Look-ups in named tables: a row name and a column name give one cell, copied from the table.

Table gariz
,nubirob,motebo,balep,zik,kor,mugamol,duta,pilug,boreto
dekegi,56,200,100,100,119,103,101,100,102
dule,56,170,103,102,118,101,104,104,119
zanu,56,114,101,103,111,102,137,130,115
muka,56,102,110,105,100,101,101,209,101
vof,56,164,101,100,128,107,109,100,108
karob,56,113,122,107,101,103,103,178,102
zuzoko,56,139,102,103,115,106,124,113,113
gog,56,101,117,103,100,102,101,204,100
vuzunu,56,111,197,104,100,104,100,122,100
lazu,56,204,113,101,105,103,101,101,103
gos,56,103,121,105,100,102,101,197,101
ruginu,56,112,113,107,101,102,103,186,103
timo,56,171,104,102,115,104,109,106,111

gog, boreto => 100
gos, pilug => 197
karob, zik => 107
zuzoko, pilug => 113
zuzoko, balep => 102
karob, motebo => 113
gog, nubirob => 56
dule, balep => 103
gog, zik => 103

vigab:
          fimeme    tesum
bifem    -10.975   46.448
zil       -5.730   45.247
muvuk     23.530  -12.707
tupal     17.192  -46.680
gok      -17.871  -18.953
der       -7.604   -1.052
rinelat  -87.838   85.778
sipon    -48.729  -24.969

gok, fimeme -> -17.871
tupal, tesum -> -46.680
muvuk, tesum -> -12.707
rinelat, tesum -> 85.778
bifem, fimeme -> -10.975
muvuk, fimeme -> 23.530
zil, fimeme -> -5.730
Which row has the largest fimeme? muvuk

Table ronike
fields: ded, zal, sike, mokemo, vefel, kelazis, nimun, dozupot, veg, sebeti
suvipa: [518, 517, 8, 843, 480, 501, 520, 587, 856, 546]
levole: [526, 532, 252, 569, 504, 400, 376, 88, 517, 80]
dozan: [526, 524, 87, 776, 445, 515, 539, 726, 784, 344]
per: [492, 514, 753, 199, 467, 532, 599, 814, 180, 793]
vimetez: [522, 531, 671, 200, 499, 403, 369, 113, 171, 222]
benulu: [514, 521, 270, 615, 365, 454, 488, 891, 621, 244]
bisozel: [537, 534, 165, 647, 510, 411, 371, 64, 624, 70]

veg of vimetez: 171
veg of suvipa: 856
mokemo of vimetez: 200
sike of benulu: 270
veg of bisozel: 624
sike of vimetez: 671
vefel of bisozel: 510
nimun of suvipa: 520
nimun of dozan: 539
vefel of per: 467
nimun of vimetez: 369
Row with the largest kelazis: per

tubufa:
	bulu	romu	zoma
zanap	762	613	604
zuz	742	718	903
bom	702	477	757
mesukef	749	730	608
rel	684	900	776
vipopet	623	225	711
tulorin	700	650	494
vunited	625	183	698
papo	680	842	694

What is the zoma of bom in tubufa? 757
What is the bulu of rel in tubufa? 684
What is the romu of zuz in tubufa? 718
What is the zoma of zanap in tubufa? 604
What is the romu of papo in tubufa? 842
What is the bulu of zanap in tubufa? 762
What is the zoma of zuz in tubufa? 903
What is the romu of rel in tubufa? 900

giv =
columns: sanoles, gonaka
pur: [653, 134]
legodo: [789, 758]
dibiz: [508, 909]
dumar: [486, 741]

pur, sanoles: 653
dibiz, gonaka: 909
legodo, sanoles: 789
pur, gonaka: 134
dibiz, sanoles: 508
dumar, sanoles: 486
legodo, gonaka: 758
dumar, gonaka: 741
Row with the largest gonaka: dibiz

nefunit
fields: zukeka, modu, valud
nivede: [132, 190, 85]
nodatip: [101, 125, 85]
lotatuf: [157, 84, 246]
tovime: [188, 119, 145]
mam: [37, 216, 188]
teg: [188, 165, 44]

valud of tovime is 145
modu of tovime is 119
zukeka of nodatip is 101
zukeka of teg is 188
modu of lotatuf is 84
modu of nodatip is 125
modu of nivede is 190
valud of lotatuf is 246
Row with the largest modu: mam

favan =
,faz,sebib,zitusa,gufepi,pek,kupe,fofu
zat,54716,88727,43728,14172,70980,55293,44914
dulego,54234,83868,49854,18420,68785,50933,54052
genob,54698,86414,48207,16547,70234,52537,51594
dol,53630,85307,37643,15343,67268,56639,35778
bodetoz,53982,87123,39311,14374,68986,56563,38318
seg,53329,83204,36425,16714,65369,56407,33868
tanafu,54803,88127,46072,15065,70981,54080,48441
dulibop,54384,88394,41410,13927,70269,56131,41402

sebib of bodetoz: 87123
kupe of dol: 56639
zitusa of dulego: 49854
pek of dulego: 68785
sebib of seg: 83204
fofu of zat: 44914
gufepi of zat: 14172
pek of dulibop: 70269
gufepi of genob: 16547
fofu of bodetoz: 38318
faz of bodetoz: 53982
kupe of dulego: 50933
gufepi of dol: 15343
kupe of genob: 52537
Which row has the largest zitusa? dulego

fav
fields: pul, bofore, tid, div, lir, luz
gopipe: [213, 216, 157, 117, 128, 162]
mok: [209, 77, 153, 140, 107, 122]
tak: [145, 109, 158, 75, 141, 240]
pek: [80, 94, 161, 164, 140, 202]
radum: [146, 189, 159, 140, 62, 164]
burotan: [215, 124, 144, 170, 119, 215]
luval: [159, 203, 155, 212, 59, 151]
bulo: [206, 84, 156, 184, 159, 219]

What is the tid of gopipe in fav?
157
What is the tid of bulo in fav?
156
What is the tid of tak in fav?
158
What is the luz of tak in fav?
240
What is the lir of radum in fav?
62
What is the pul of bulo in fav?
206
What is the lir of bulo in fav?
159
What is the tid of mok in fav?
153

vukimo
          kevozu   zelumi  ropomod     zipa    lobud    pafon     rufe
buv        4.999   19.400   24.774    3.585    8.340   66.104  -27.471
luvib      4.999  -70.132   48.284   40.822    8.340   30.943  -27.471
fugaver    4.999  -70.132   48.284   40.822    8.340  -11.664  -12.848
liba     -55.739  -70.132   48.284   90.937   15.777   -9.373  -74.139
kas        4.999  -70.132   48.284   40.822    6.584   66.104  -27.471
gofefit    4.999  -46.707   48.284   40.822    8.487   66.104  -27.471
gopuri    87.482   78.804   48.284   40.822   -6.278  -63.255  -72.270
mugugor    4.999  -70.132  -16.065   40.822    8.340   66.104    2.539
domori    -0.060  -70.132   48.284   40.822   16.366   66.104  -27.471
dun       38.677  -70.132   48.284   40.822  -16.812   66.104  -27.471
lok        4.999  -70.132   48.284   40.822    8.340   66.104  -27.471
romi       4.999  -70.132   48.284   34.031    8.340   66.104  -27.471
totaro    47.888   28.155   -1.849  -37.332    8.340   68.597  -27.471
fafib      4.999  -70.642   48.284   88.625    8.340  -48.123   46.230

lobud of fafib = 8.340
lobud of totaro = 8.340
kevozu of gopuri = 87.482
pafon of dun = 66.104
zelumi of luvib = -70.132
lobud of buv = 8.340
zelumi of fafib = -70.642
ropomod of fafib = 48.284
lobud of liba = 15.777
ropomod of liba = 48.284
rufe of buv = -27.471
ropomod of kas = 48.284
lobud of fugaver = 8.340
zelumi of buv = 19.400
Row with the largest lobud: domori

Table metuve
fields: dizubar, teleda, lomiz
domim: [41010, 27357, 17368]
las: [75963, 34183, 92490]
gal: [74562, 62076, 97814]
doluki: [39522, 32333, 15030]

What is the dizubar of domim in metuve? 41010
What is the lomiz of domim in metuve? 17368
What is the dizubar of las in metuve? 75963
What is the dizubar of doluki in metuve? 39522
What is the lomiz of doluki in metuve? 15030
What is the teleda of doluki in metuve? 32333
What is the lomiz of las in metuve? 92490
What is the teleda of gal in metuve? 62076
What is the teleda of las in metuve? 34183
What is the dizubar of gal in metuve? 74562

mufudus =
,fekidaf,nibopo,niv,loles,fep,fosu,fol,tavetu,zim
kuponi,-42.39,-8.07,0.48,-4.68,-43.51,-11.51,15.33,-18.07,12.31
tumisu,4.42,-15.43,30.78,-9.50,-77.38,18.69,-8.39,10.10,-10.28
pil,-11.85,31.35,-98.31,52.99,30.18,-68.40,-57.76,-14.56,-20.27
vonofa,-25.85,-12.38,31.92,-32.64,-0.97,-41.06,-14.37,-36.16,-5.04

vonofa, niv: 31.92
vonofa, loles: -32.64
pil, fosu: -68.40
tumisu, niv: 30.78
tumisu, nibopo: -15.43
vonofa, zim: -5.04
kuponi, tavetu: -18.07
vonofa, nibopo: -12.38
pil, tavetu: -14.56
kuponi, zim: 12.31

duvi:
|  | mag | ruro | dafuzov | vefelig |
|---|---|---|---|---|
| mil | 33.871 | 49.796 | 34.292 | 39.964 |
| muramo | 44.221 | 25.557 | 41.718 | 53.418 |
| niz | 55.936 | 39.693 | 32.621 | 33.009 |
| zifegoz | 96.706 | 38.544 | -63.325 | 8.002 |

What is the vefelig of niz in duvi?
33.009
What is the ruro of zifegoz in duvi?
38.544
What is the mag of muramo in duvi?
44.221
What is the ruro of niz in duvi?
39.693
What is the vefelig of zifegoz in duvi?
8.002
What is the dafuzov of zifegoz in duvi?
-63.325
What is the vefelig of mil in duvi?
39.964
What is the ruro of muramo in duvi?
25.557
What is the vefelig of muramo in duvi?
53.418
What is the dafuzov of niz in duvi?
32.621
What is the ruro of mil in duvi?
49.796
What is the mag of mil in duvi?
33.871
What is the mag of zifegoz in duvi?
96.706
What is the mag of niz in duvi?
55.936
What is the dafuzov of muramo in duvi?
41.718

